m =
[[ 12 -27 -25  32  13  -8 -19 -10   3   5   6 -14  20]
 [ 12  -9 -25  29  18 -28 -22  -8  10   3  -1 -12  16]
 [  9 -31 -24  29  23 -10 -36 -12   1   3   4  -8   8]
 [  6 -17 -19  30  24  -6 -23   8   1 -16   7 -14  12]
 [  0 -45 -14  24  13  10 -26 -12 -15  10  -2  -8   2]
 [ -6 -31 -20  16 -12  12   1  10 -17   8 -15  -7 -15]
 [ 12 -29 -36  -5 -14 -26  -2  13   9 -16  -3 -14  -4]
 [ -5 -34 -40   2  -6 -18 -12  11   2  -1 -18  20 -22]
 [  5 -29 -26  30  14 -11 -20 -15   2  30 -13  -3   6]]
Rows and columns are counted from 1.
row 1 col 1 = 12
row 7 col 9 = 9
row 9 col 4 = 30
row 6 col 1 = -6
row 2 col 2 = -9
row 5 col 5 = 13
row 8 col 13 = -22
row 2 col 7 = -22
row 8 col 1 = -5
row 8 col 6 = -18
row 4 col 4 = 30
row 5 col 3 = -14
row 9 col 2 = -29
row 9 col 1 = 5
row 2 col 1 = 12
row 2 col 5 = 18
row 3 col 11 = 4
row 1 col 11 = 6
row 3 col 8 = -12
row 7 col 6 = -26
row 6 col 11 = -15
row 6 col 2 = -31
row 4 col 2 = -17
row 2 col 8 = -8
row 2 col 4 = 29
row 5 col 12 = -8
row 1 col 8 = -10
row 7 col 5 = -14
row 5 col 11 = -2
row 9 col 3 = -26
row 9 col 6 = -11
row 3 col 9 = 1
row 2 col 6 = -28
row 5 col 10 = 10
row 4 col 1 = 6
row 4 col 13 = 12
row 7 col 10 = -16

B =
array([[8, 5, 3, 6, 8, 5, 5, 6],
       [6, 4, 4, 5, 5, 4, 6, 3],
       [5, 4, 7, 7, 5, 4, 5, 4],
       [4, 4, 5, 5, 4, 5, 4, 4],
       [5, 4, 5, 4, 5, 3, 4, 5],
       [6, 5, 5, 4, 5, 5, 4, 5],
       [4, 4, 6, 5, 4, 5, 5, 4],
       [7, 6, 5, 5, 6, 5, 5, 5],
       [8, 7, 6, 7, 2, 3, 5, 6],
       [5, 5, 6, 4, 4, 7, 5, 6],
       [3, 5, 3, 4, 6, 5, 5, 8],
       [3, 7, 6, 6, 4, 7, 3, 6],
       [5, 4, 6, 3, 6, 7, 4, 1],
       [2, 3, 4, 2, 7, 7, 6, 3]])
Rows and columns are counted from 1.
(1, 1) => 8
(5, 7) => 4
(3, 8) => 4
(14, 4) => 2
(8, 7) => 5
(4, 3) => 5
(1, 4) => 6
(2, 1) => 6
(13, 2) => 4
(14, 8) => 3
(7, 4) => 5
(8, 2) => 6
(7, 7) => 5
(11, 6) => 5
(12, 3) => 6
(2, 8) => 3
(3, 1) => 5
(3, 3) => 7
(10, 7) => 5
(12, 4) => 6
(13, 5) => 6
(5, 4) => 4
(2, 6) => 4
(2, 2) => 4
(3, 2) => 4
(14, 7) => 6
(3, 4) => 7
(6, 3) => 5
(7, 5) => 4
(11, 2) => 5
(6, 2) => 5
(5, 8) => 5
(6, 5) => 5
(11, 4) => 4

arr =
array([[ 0.143, -0.221,  0.096, -0.146,  0.116],
       [ 0.097,  0.138, -0.175,  0.190,  0.185],
       [ 0.094, -0.071, -0.031, -0.064,  0.144]])
Rows and columns are counted from 1.
(1, 1) = 0.143
(1, 4) = -0.146
(3, 3) = -0.031
(1, 2) = -0.221
(2, 4) = 0.190
(2, 5) = 0.185
(3, 1) = 0.094
(1, 5) = 0.116

grid =
[[  39.3   57.6   18.5    0.7   43.5  -28.2   -4.3  162.0   11.9  132.9
    53.0   67.3   32.8  -75.0   67.0]
 [ -44.2 -105.6  147.2  -44.6   35.5   16.7   -1.6  178.3   37.1   68.6
    67.4 -140.6  152.2  -23.7   50.3]
 [ 134.3    6.4   52.2   30.7   64.8    5.5  131.4  119.3   88.7   95.3
    -0.6  -64.3    5.8  266.9   25.9]]
Rows and columns are counted from 1.
(1, 1)	39.3
(1, 12)	67.3
(1, 7)	-4.3
(3, 13)	5.8
(3, 15)	25.9
(1, 2)	57.6
(2, 9)	37.1
(3, 5)	64.8
(2, 13)	152.2
(3, 8)	119.3
(1, 14)	-75.0
(3, 10)	95.3
(3, 6)	5.5
(2, 5)	35.5
(2, 14)	-23.7
(3, 3)	52.2
(3, 1)	134.3
(1, 15)	67.0
(2, 4)	-44.6
(2, 7)	-1.6
(3, 2)	6.4
(1, 4)	0.7
(1, 6)	-28.2
(2, 1)	-44.2
(1, 3)	18.5
(3, 12)	-64.3
(1, 9)	11.9
